Each row below holds a small network's activations on one input, seen along a few directions.
Each table varies a few parts of the input and shows all the possible inputs, shuffled.
Descriptions start from the smaller parts, as in this example, which fits no table here: line(6) and (point or ring(9) or (values(2) and ring(8))).
Shared parts are said once, and a part with two or three values counts as separate values.
(in the rows, 128 means zero)

Other details of the inputs shift rows strongly along three fixed directions, in all tables alike. That doesn't count.

Rows:
row 1: [122 133 147 134 115 126 147 112 158 130 122 139]
row 2: [105 126 161 158 118 139 154 142 114 148 122 129]
row 3: [152  78  95 148 145 116  98 114 160  76 134  89]
row 4: [116 155 141  73 121 139 124 115  97 155 116 175]
row 5: [149 133 119  79 133 117  98 102 144 142 121 142]
row 6: [144 133 105 119 139 127  98 123 165 106 113 131]
row 7: [160 140 122 123 133 135 103 103 171 101 112 127]
row 8: [100 147 150 153 137 147 163 140  92 132 140 138]
row 9: [108 129 163 170 111 130 180 139 132 142 126 122]
row 10: [142 136 121  80 130 117  97 100 140 141 118 139]
row 11: [101 151 156 113 121 146 132 130  79 165 117 154]
row 12: [152 112 107 108 128 107 102 108 186 105 131 115]
row 13: [109 135 124 114 122 122 130 149  82 145 138 124]
row 14: [146 178 115  45 139 136  87  77 128 154  80 197]
row 15: [133 120 125 118 124 122 120 130 131 128 135 127]
row 16: [151 112 104 156 152 132 107 134 168  94 141  78]
row 17: [137  99 113 144 124 107 113 134 166 104 143  95]
row 18: [104 153 142 125 146 153 122 132  92 144 128 144]
row 19: [144 113  96 155 135 127 103 142 172  97 125 108]
row 20: [ 94 109 132 170 113 126 179 192  70 136 155 103]
row 21: [133 146 152 102 123 131 136  91 153 151 106 152]
row 22: [120 154 174 158 138 146 180  93 165 141 103 150]
row 23: [149 132 116  68 136 117  92 100 152 137 119 141]
row 24: [146 105 112 130 129 110 109 131 161 112 146 108]
row 25: [ 97 125 163 177 107 138 170 138 123 140 128 130]
row 26: [110 127 161 172 107 130 172 130 143 132 124 124]
row 27: [138 113 107 108 128 117  89 125 134 126 140 120]
row 28: [106 155 173 140 106 142 175 107 135 151 112 165]
row 29: [139 174 140  82 148 163 110  74 138 142 106 178]
row 30: [131 142  87  77 158 133  60 118  89 123 149 142]
row 31: [123 108 107 133 129 115 102 170  90 129 156 102]
row 32: [148 109 137 135 125 120 141 112 192 122 116 111]
row 33: [117 127 129 111 118 134 120 130 110 141 127 143]
row 34: [137 105 110 114 157 120  95 133  89 110 126 112]
row 35: [116 121 155 173 105 129 180 128 155 126 130 130]
row 36: [158 161 100  59 146 130  71 106 116 125 112 150]
row 37: [105 147 168 122 112 155 155 108 115 163 105 175]
row 38: [126 128  81 116 151 118 111 170  62 113 160  94]
row 39: [117 101  95 134 120 109 125 183  67 131 166  92]
row 40: [103 135 103 151 130 137 154 177  42 119 162 111]
row 41: [116 145 131 111 113 121 130 124 109 140 127 144]
row 42: [150 130  96 108 151 130  93 117 139  99 140 103]
row 43: [114 105  98 133 124 106 117 180  82 123 160  90]
row 44: [148 170 147  96 143 152 137  66 170 138  85 156]
row 45: [132 133  91 123 127 139  92 151  72 119 146 121]
row 46: [134 135 171 187 142 136 179  96 215 117 112 125]
row 47: [127 118 152 169 112 121 168 120 180 121 128 125]
row 48: [146 147 138  76 133 126 102  85 158 143 113 163]
row 49: [131 150 127 144 120 144 145 136  98 133 120 133]
row 50: [110 154 174 138 109 143 179 107 135 154 113 170]
row 51: [157 146 119 119 130 131 109 102 165 105 112 135]
row 52: [134  87 154 217 136 116 204 135 181  87 121  85]
row 53: [102 171 175 101 128 152 179  88  69 153  92 204]
row 54: [105 126 111 120 114 127 109 156  63 139 150 123]
row 55: [144 116 131 126 132 125 106 122 155 131 129 124]
row 56: [142 102 132 158 134 117 166 119 134 111 112 116]
row 57: [109 127 111 113 119 125 127 170  45 153 153 126]
row 58: [181  57  90 157 157  90  98 110 220  46 137  57]
row 59: [143 116 124 109 127 127 103 103 167 128 126 134]
row 60: [103 142 142 176 119 136 180 171  99 133 117 135]
row 61: [121 154 147 148 127 157 137 143  86 140 114 140]
row 62: [137 100 158 197 116 117 183 126 212 111 127  93]
row 63: [137 103 114 143 122 108 112 130 164 107 142  96]
row 64: [111 115  96 109 122 117  89 161  71 129 154 114]
row 65: [100 139 153 145 117 135 174 153  82 156 135 141]
row 66: [119 137 136 174 120 135 163 142 146 118 116 133]
row 67: [122 119  89  90 131 117  79 158  63 137 161 127]
row 68: [131 112  94 161 140 126 104 180 126 104 134  94]
row 69: [141  94 108 139 124 108 113 134 168 103 143  93]
row 70: [142 134 120  77 132 117  96 103 140 140 119 140]
row 71: [142 135 125  76 136 131  83 111 123 149 122 150]
row 72: [118  92 106 150 124 117 112 178 100 120 154  84]
row 73: [102 110 122 157 117 119 159 186  68 136 159 105]
row 74: [139 120 100  90 124 113 100 124 133 120 138 127]
row 75: [145 114 131 110 132 129 104 114 166 131 120 127]
row 76: [115 153 172 160 134 143 178  97 166 128 111 153]
row 77: [100 142 166 142 115 144 156 140  92 160 118 146]
row 78: [146 129 127  86 128 124 117 106 148 142 116 142]
Description of these inputs: line(6) and (point or line(4) or ring(8)).
Question: Changing only the line(6) part turns row 43 into row 2. The same change can be made to row 9. Which row results?
Answer: row 77
Question: Changing only the line(6) part turns row 19 into row 60. The same change can be made to row 37. Which row results?
Answer: row 23
Question: Which other rows agree with row 63 in the line(6) part? List them by row number.
Answer: row 4, row 6, row 7, row 8, row 15, row 17, row 24, row 26, row 42, row 48, row 58, row 69
Question: Change only the ring(8) part in row 35. List by row number the other rows that result.
Answer: row 1, row 12, row 28, row 41, row 47, row 50, row 74
Question: Change only the line(4) part in row 61. List by row number the other rows that result.
Answer: row 16, row 18, row 68
Question: Change only the line(6) part in row 34. List by row number the other rows that result.
Answer: row 3, row 52, row 53, row 56, row 58

Rows:
row 79: [132 119 120 157 123 130 106 126 173 101 133 114]
row 80: [183 121  58  58 185 113  33 107 136  82 124 119]
row 81: [129 133 141 133 121 124 147 134 130 146 112 137]
row 82: [113 143 145 115 137 126 142 128 103 153 128 140]
row 83: [123 189 140  57 130 158  99  87 113 169 106 197]
row 84: [116 109 109 144 117 131 120 177  80 140 148 107]
row 85: [112 125 138 123 132 136 106 125 104 134 133 136]
row 86: [132 110 133 145 137 128 121 123 163 125 140 104]
row 87: [133 122 140 138 136 126 132 126 157 129 133 105]
row 88: [134 137 126 147 127 119 142 129 167 120 127 119]
row 89: [127 161 159 158 137 163 177 102 113 129  95 151]
row 90: [120 143 128 117 112 125 142 120 114 126 136 149]
row 91: [127  90 111 150 108 107 141 162 100 116 149 102]
row 92: [124 115 143 124 127 117 145 113 127 127 140 130]
row 93: [105 138  92 129 120 127 118 193  48 134 165 105]
row 94: [135 125 124 144 122 119 146 113 180 103 124 122]
row 95: [130 132 139 131 117 134 138 140 128 146 116 126]
row 96: [122 124 135 125 117 138 107 131 112 137 116 144]
row 97: [147 102 134 142 120 115 146 112 184 115 107 121]
row 98: [117 121 145 124 134 123 152 112 128 131 126 133]
Question: Describe the family of inputs behind these rows.
Answer: values(2) or (values(3) and line(6))
Question: Change only the values(3) part in row 84. List by row number the other rows that result.
Answer: row 83, row 86
